[162 140 126 158  33 122  97 107 118 134 144 135 110 140 128] = roze
[162 140 126 158  33 122  97 107 118 134 144 136 110 140 128] = tek
[162 129 126 158  33 122  97 107 118 134 144 136 110 140 128] = pizab
back: [ 97 122  33 158 126 129] : pizab
has: [107  97 122] : no
len: [162] : 1
rest: [118 134 144 135] : [110 140 128]
has: [126 158] : yes

[151  98 125 117 105 110 105  95 134 110 156 108] : bimek
[148 148 136 119 113 113 119 107 121 132 153 109] : fut
[150 121 124 108 113 124 105 100 128 116 158 147] : dop
[139 115  94 119  96 111 102 102 111 105 137 143] : tek
[128 101 136 101 111 134 135 153 117 108 134 119] : miva
[145 100 142  82 108 124 127 104 123 102 153 116] : Toku
[145 100 142  82 108 124 127 104 123 108 153 116] : matil
[196 104 156  94  92 114  63  75 160  95 212 145] : roze
[111 136 121  95 105 131 175 154  84 121  97  95] : povi
[149  71 124 159 128 141  96 130 173 125 145 136] : Lare
has: [121 132 153 109] : yes
rest: [128 101] : [136 101 111 134 135 153 117 108 134 119]

[ 71 171  86  45 123 108  78] -> fut
[123  63 131 134 117  26 137] -> miva
[117  24 137 105  78  84  92] -> pizab
at: [ 24 137] : pizab, 1
has: [ 26 117 134 131  63] : no
at: [ 86  45 123 108  78] : fut, 2
at: [117  24 137 105  78] : pizab, 0
at: [117  26 137] : miva, 4

[225 182 115 132 137 121  72 103  70 172 144 146 202 124 135] : dop
[124 124 172 149 154  95 108  98 130 213 167 237 209 178 186] : roze
[140 135 101 145 137  92 107 237 178 213 130  98 186 167 209] : matil
rest: [ 95 108  98] : [130 213 167 237 209 178 186]
has: [ 98 186 167 210] : no
len: [140 135 101 145] : 4
at: [ 98 130 213 167 237 209 178 186] : roze, 7
find: [124 124 172 149 154  95 108  98 130 213 167 237 209 178 186] : roze
has: [130  98 108  95] : no

[114  96 161 113 139]  bimek
[140 144 137 132 134]  pizab
[132 144 136 132 134]  tek
[114  96 161 113 114]  roze
[121 147 220 121 177]  povi
at: [161 113 139] : bimek, 2
rest: [140 144 137 132] : [134]
len: [114  96] : 2
has: [113 161] : no

[145 124  87  79  96 122 111  52] -> Lare
[101  70  93 142 146 119 166  85] -> Toku
[ 89 119 142  70 146  93 165 129] -> dop
[ 70  93 101 178 125  45 134  82] -> roze
[147  89  83 178 125  45 117  82] -> matil
back: [119 146 142  93  70] : Toku
back: [ 93  70 101] : Toku
back: [ 52 111] : Lare
len: [ 70  93 101 178 125  45 134  82] : 8
back: [134  45 125 178 101  93  70] : roze

[149  93 114 126 134 121 152 124 122 129 127 127 137 126 132 118 120 138
 124 124 112 119 125  99 131 129 131 129 136 148 125 125 129 117 152 110
 109 133 144 123 139 135 128 127 122 123 140] -> povi
[122  99 126 121 134 126 173  97 121 142 167 126 228 132 126 137 133 137
 134 141 127 122 128 147 135 135 118 130 118 118 141 139  96 139 181 136
 130 127 134 115 119 120 121 125 120 118 184] -> miva
[133 102 120 124 135 104 112 127 115 123 132 133  50 120 137 140 140 113
 113 129 145 142 126 108 124 139 139 137 137 113 153 129 107 127 146 128
 132 127 134 150 134 129 117 126 125 137 105] -> tus
at: [117 126] : tus, 42
at: [126 134 121] : povi, 3
has: [129 134 150] : no
has: [120  50] : no

[103 174 146 111 140 182 171 134 130  97 148 136 126 117 161] = Lare
[143 175 126 120 139 166 171 186 182 186 131  85 139 170 203] = tek
[138  72 155  85 165 140 120 115  66  80 131 148 118 104 128] = dop
[ 82 158 111 110 216 109 100 151  80 119  87 118 175 150  92] = roze
[124 178 159 117 136  84  94 100  93 106 115 116  96 107 104] = pizab
[198 175 103  64 176 169 125  73  62 162  89 101  66  91 142] = bimek
[173  93  81  81 158 111 110 216 109 100 151  80 119 104 155] = matil
[178 169  39 157 146 181 101 132 136 103  80  51 131 167 139] = miva
has: [119  87 118 175] : yes
back: [ 89 162  62  73] : bimek
len: [178 169  39 157 146 181 101 132 136 103  80  51 131 167 139] : 15
rest: [ 96 107] : [104]
back: [131  80  66 115 120] : dop
back: [119  80 151 100 109 216 110 111 158  81] : matil

[206 128 187 216] = fut
[213 124  32 126] = Toku
[189 141 103  66] = tus
[177 128 191 223] = povi
[109 126 136  47] = roze
[ 88 138 161 115] = miva
[155 121 241  57] = tek
len: [155 121] : 2
has: [138 161 114] : no

[ 84 135  41  94  86] -> povi
[201 160 114  81 111] -> miva
[ 84 135  41 194  86] -> Toku
len: [ 84 135  41  94  86] : 5
has: [ 41 135  84] : no
back: [194  41] : Toku

[154  58 146 138  93 149 145 140] = roze
[155 112 135 168 124 220 152  97] = tek
[154  58 146 168 220 124 142  99] = povi
find: [154  58 146 168 220 124 142  99] : povi
back: [152 220] : tek
at: [168 124 220] : tek, 3

[ 67 212 208 206 115 151  67 186] -> tek
[ 23 106 126 125 204 181 179 124] -> bimek
[201 105 126 125 204 161  80 177] -> povi
back: [181 204 125 126 106  23] : bimek
at: [ 67 212 208 206] : tek, 0
rest: [212 208 206] : [115 151  67 186]
has: [161  80] : yes
rest: [105 126 125 204] : [161  80 177]

[140 101  83 112 167 190 101  83 212] = tek
[ 91 121  71 197 174 170  85 121 165] = pizab
[153  99 123 195 105 112 107 112 140] = matil
[108 104 141 119 138 158 142 172 175] = bimek
[ 69 158 119 104 138 141 146 170 130] = tus
len: [ 69 158 119 104 138 141 146 170] : 8
has: [119 138 158 142] : yes
back: [140 112] : matil
len: [140 101  83] : 3
at: [158 119 104 138 141] : tus, 1

[109 125 112 103 116 141 114 100 114 139 107 118 114 124 121 141 144 120
 150 110 130 122 136 130 143 112 115 113 141 147 129 139 134 121 125 156
 129 148 143 116 140 129 112 129 141 122 148 139 107 126 131 112  98 122
 131 116]  povi
[136 124 146 135 153 155 132  84  96 198  83 120 181  89 168 103 130 148
 158  83 147 154 101 159 168 118  90 155 142  98 109 130 137 108 100 124
 142 120 123 138 136 163 219 112 128 128 109  87  91 137 139 122 146 163
 138 127]  Lare
[138 123 149 136 158 161 133  74  89 214  73 119 192  80 176  98 130 153
 164  73 152 159  95 166 177 116  82 160 146  91 104 129 139 105  94 123
 145 118 122 140 137 156 201 115 128 128 106  79  83 137 142 120 150 170
 140 127]  miva
[135 124 142 133 148 150 131  93 102 184  92 122 170  97 160 108 130 145
 152  92 144 150 106 154 160 120  97 149 140 103 112 129 136 111 106 124
 139 121 124 136 134 157 201 115 128 128 113  95  98 135 137 123 143 156
 136 127]  fut
rest: [157 201 115 128] : [128 113  95  98 135 137 123 143 156 136 127]
len: [135 124 142 133 148 150 131  93 102 184  92 122 170  97 160 108] : 16

[127 177  74 159 123 133  57 116 194  81 100 135 130 142 100 113 141 153
  96  75 155 153  53 116 115  98] = fut
[123 195 115 158  94 134  60 102 192  65  91 119 138 114 102 113 150 155
  90  83 176 142  70 123 142 107] = roze
[133 173  58 172 133 126  57 126 202  83 107 135 131 149 105 117 144 142
  89  70 152 156  46  95 114  99] = pizab
[123 195 115 158  94 134  60 102 192  60  91 119 138 114 102 113 150 149
  67  79 191 136  74 111 165 115] = bimek
[123 195 115 158  94 134  60 102 192  65  91 119 138 114 102 113 150 149
  67  79 191 136  74 111 165 115] = povi
[123 195 115 158  94 134  60 102 192  65  91 119 138 114 102 113 150 155
  90  83 176 142  70 123 142 123] = dop
len: [133] : 1
find: [123 195 115 158  94 134  60 102 192  60  91 119 138 114 102 113 150 149
  67  79 191 136  74 111 165 115] : bimek

[102 142 152 180] -> Lare
[147 142 152  40] -> tek
[ 81 148 134  62] -> tus
[ 80 148 140  32] -> dop
[142 140 153 230] -> bimek
find: [147 142 152  40] : tek
at: [153 230] : bimek, 2
rest: [ 81 148] : [134  62]
len: [ 80 148 140  32] : 4

[203  41 172  64  68  73 186 167  84 187 125  66  79]  miva
[ 63  86 105 166  64 161  95 114  74 155  44 128 143]  matil
[ 75 133  96  65 180  49  38  62 116  73 163  91  75]  Lare
[168 162 203 190  69 127  96  57 205 136 124 204  89]  roze
[ 63 105  61  65 161  64 114  74  86 166  95 178 187]  dop
[ 63  86 105 166  64 161  95 114 202 106  48 205 199]  povi
[ 60 194  94  79  53 148 197  91  78 157  64  66  80]  Toku
[ 63  86 105 166  64 161  95 114  74  61  65 179 187]  tus
at: [ 63  86 105 166  64 161  95 114  74  61  65] : tus, 0
rest: [ 84 187] : [125  66  79]
rest: [124 204] : [89]

[165 126 100 130 148 125  91 169 116 166 171 104 135 116  69 141 149 185
  93 173 119 100 156  94 159 146 158 133 161  71 157 147 147 175 141  96
 154 110]  Lare
[116  80 100 125 148  91 130 161 110  96 151 102 139 152  70 141 149 163
  90 127 113  84 140  79 145 116 142 149 165  48 111 116 149 148 131  92
 126 142]  roze
[116  80 108 139 178 136 104 161 110  96 151 102 139 152  59 123 142 163
  90 122  96 153 143 153 149 138  85 160 166 143  73 109 144 142 113 171
 136  50]  pizab
[165 126 100 130 148 125  91 169 116 166 171 104 135 116  69 141 149 185
  93 173 119 100 156  94 159 146 158 133 161  71 157 147 147 175 141 149
 100  71]  tek
len: [165 126 100 130 148 125  91] : 7
find: [165 126 100 130 148 125  91 169 116 166 171 104 135 116  69 141 149 185
  93 173 119 100 156  94 159 146 158 133 161  71 157 147 147 175 141 149
 100  71] : tek
rest: [113  84 140  79 145] : [116 142 149 165  48 111 116 149 148 131  92 126 142]
find: [165 126 100 130 148 125  91 169 116 166 171 104 135 116  69 141 149 185
  93 173 119 100 156  94 159 146 158 133 161  71 157 147 147 175 141  96
 154 110] : Lare
len: [165 126 100 130 148 125  91 169 116 166 171 104 135 116  69 141 149 185
  93 173 119 100 156  94 159 146 158 133 161  71 157 147 147 175 141 149
 100  71] : 38
at: [100 125 148  91 130 161] : roze, 2

[ 91  48  77  96 128  81  88  91 136 139 104 170  85 146  68 130  94]  pizab
[ 78  79  37  96  74  88  75  43 130 137  98 143  64 138  84 137  78]  miva
[ 51 155  71  97 128  81  88  91 165 127 135 165  34 121  69 123 136]  matil
rest: [96 74 88] : [ 75  43 130 137  98 143  64 138  84 137  78]
back: [ 97  71 155] : matil
rest: [78 79 37] : [ 96  74  88  75  43 130 137  98 143  64 138  84 137  78]
rest: [ 97 128  81  88  91] : [165 127 135 165  34 121  69 123 136]
back: [136  91  88] : pizab
find: [ 91  48  77  96 128  81  88  91 136 139 104 170  85 146  68 130  94] : pizab

[114 213 131  91] = miva
[113 213 131  92] = bimek
[106 210 137 101] = tus
has: [131 213] : no
has: [213 113] : no
rest: [106 210] : [137 101]
has: [ 91 131 213] : no

[105 128 112 128 118 108 124 104 105 117 117 147 128 124 152 175 146 108
 125 145 152 128 104 144 113 158 145] -> tek
[101 131 127 137 112 102 110 113 120  79 122 111 122 150 143 139 159 114
 142 124 146 120 139 132 106 156 145] -> pizab
[126 121 160 134  91 125 126  42 100 127 131 162 137 129 112 147 118  64
 109 153 156 120 138 127 109 155 145] -> miva
[131 133 134 128  84 116 122  58  94  97 128 177 153 126 102 139 111  75
 117 153 159 118 138 114 144 113 143] -> bimek
[126 121 160 131  89 124 125  51 101 123 133 160 136 129 110 146 116  71
 111 153 161 121 138 129 109 152 144] -> matil
[103 128 127 132 114 102 109 112 119  81 139 113 121 148 147 141 163 114
 146 121 145 123 146 161 123 121 128] -> povi
[101 131 127 137 112 102 110 113 120  79 122 111 122 150 143 139 159 114
 142 124 146 119 144 160 121 119 128] -> Lare
[105 128 112 128 118 108 124 104 105 117 117 147 128 124 152 175 146 108
 125 145 152 128 104 144 113 114 126] -> tus
[126 126 159 131  89 124 132  43 100 121 136 162 136 130 109 149 117  65
 109 151 158 125 143 134 113 156 145] -> roze
[120 126  96 133 128 111 125  97 104 116 126 151 131 142 167 176 129 103
 110 134 149 122 116 123 133 128 113] -> Toku
back: [114 113 144] : tus
rest: [109 112] : [119  81 139 113 121 148 147 141 163 114 146 121 145 123 146 161 123 121
 128]
has: [114 142 124] : yes

[133 141 126 128 129 128 136 129 124 113 128 119 125 125 124 116 129 119
 136 125 137 130 116 136 126 120 133 128 125 128 123 127 137 136 131 137
 118] : miva
[143 116 130 142 112 117 106 131 126 125 124 122 132 124 140 140 137 130
 135 112 101 148 140 133 119 133 122 123 101 126 122 123 118 126 128 120
 116] : Toku
[122 121 131 127 133 134 122 135 130 130 128 123 126 138 134 124 138 133
 130 128 134 136 131 129 127 123 121 123 101 127 130 136 120 129 135 119
 133] : roze
[134  85 124 147 123 101 168 127 151  98 121 119  76 108 107 144  98 136
 128 102 172  95 147 132 134 101  97 122 101 145 136 115 112 122  40 113
 141] : tus
at: [101 127] : roze, 28
back: [ 40 122] : tus
has: [130 116 136 126 120] : yes
has: [148 123] : no
len: [133 141 126 128 129 128 136 129 124 113 128 119 125 125 124 116 129 119
 136 125 137 130 116 136 126 120 133] : 27
rest: [122 101] : [145 136 115 112 122  40 113 141]
rest: [122 123 101] : [126 122 123 118 126 128 120 116]

[188 216 225  98] = povi
[193 227  85  69] = miva
[186 240  66 175] = tek
[189 119 116 164] = Lare
[169 129 178 121] = tus
[194 227  85  85] = Toku
has: [227  85  69] : yes
back: [ 85  85 227] : Toku
len: [189 119 116] : 3
rest: [193 227  85] : [69]
back: [240 186] : tek

[130 181 116 146] = fut
[135 182 229 164] = pizab
[147 182 118 187] = tus
[125 182 196 142] = matil
[130 182 116 145] = Lare
[134 182 163 128] = povi
has: [229 164] : yes
rest: [147 182] : [118 187]
len: [134 182] : 2
rest: [134 182] : [163 128]
len: [130 182 116 145] : 4
back: [229 182 135] : pizab

[123 177  83  79  85 113 102  60 171 112 215  61 188  54  68  96 108  54
 102  69  86  74] : roze
[ 83 104 201 193 195  92 128  81 104  93  78 104  76 101 106 200  69 120
 148 100 110  94] : matil
[ 60 171 112 215  62 113 102  60 171 112 215  61 188  54  68 189  67  81
  91 157 101  77] : Lare
[123 177  83  79  85 113 102  60 171 112 215  61 188  54  97  81 189 101
  77  67  91 157] : Toku
len: [ 83 104 201 193 195  92 128  81 104  93  78] : 11
find: [ 60 171 112 215  62 113 102  60 171 112 215  61 188  54  68 189  67  81
  91 157 101  77] : Lare
at: [ 81 189 101  77  67  91 157] : Toku, 15
find: [123 177  83  79  85 113 102  60 171 112 215  61 188  54  97  81 189 101
  77  67  91 157] : Toku

[ 82 109  72  99  67  84 145  84  69  54  39  31  42 171  74 197 172 198
  44 113 168] : roze
[189 186 182  66 206 188 182 201 182 188 164 192 205 114 190  75  75 104
 191 171  79] : dop
[ 72 173  54  90  65  73 177  54  63  84  85  29  47 172  82 197 183 227
  42 165 200] : fut
[ 70 209  88 118 152  75 125 142 156 161 171  93  90 199 180 194 201 187
 111 167 143] : miva
[126 185 105 200 118  85  40 117 131 127 127  75  74 145 121 183 188 194
 168 173 159] : tek
[181 101 174 183 132 209  63 164 117 146 135 185 183 105 140  97  79  93
 187  77 148] : bimek
[137 116 141 166 160 147 110 135 185 166 148 180 152  97 176  67  84  51
 182 103  93] : Toku
[ 66  33  49 137  69 120 118  39  64  84  54 157 143 105  73  55  79  36
  58  53 189] : Lare
[ 59  44  57 131  47 125 133  34  54  41  41 141 127  85  32  85  85  81
 110  58 183] : matil
rest: [63 84] : [ 85  29  47 172  82 197 183 227  42 165 200]
len: [ 66  33  49 137  69 120 118  39  64  84  54 157] : 12
has: [157 143] : yes
len: [137 116 141 166 160 147 110 135 185 166 148 180 152  97 176  67  84  51
 182 103  93] : 21

[112 204 173 190 185 183 191 118 184 104 100 114 199 149  95 151] = bimek
[138 166 161 164 169 118 124 152 168 156 155 161 137 167 106  99] = Lare
[138 167 138 151 159 146 153 140 152 137 127 138 141 131 119 127] = pizab
[214 115 115 116 120  92 104 159 125 154 148 164  60 150 126 101] = povi
len: [214 115 115 116 120  92 104 159 125 154 148] : 11
len: [112 204 173 190 185 183 191 118 184 104 100 114 199 149  95] : 15

[189 223 151  72 174 211]  fut
[211 137 152 199 217 135]  povi
[237 202 180 211 174  72]  miva
[211 137 180 154 228 208]  dop
[189 223 157  72 174 211]  tus
rest: [154 228] : [208]
find: [211 137 152 199 217 135] : povi
find: [189 223 157  72 174 211] : tus
len: [189 223 157  72] : 4

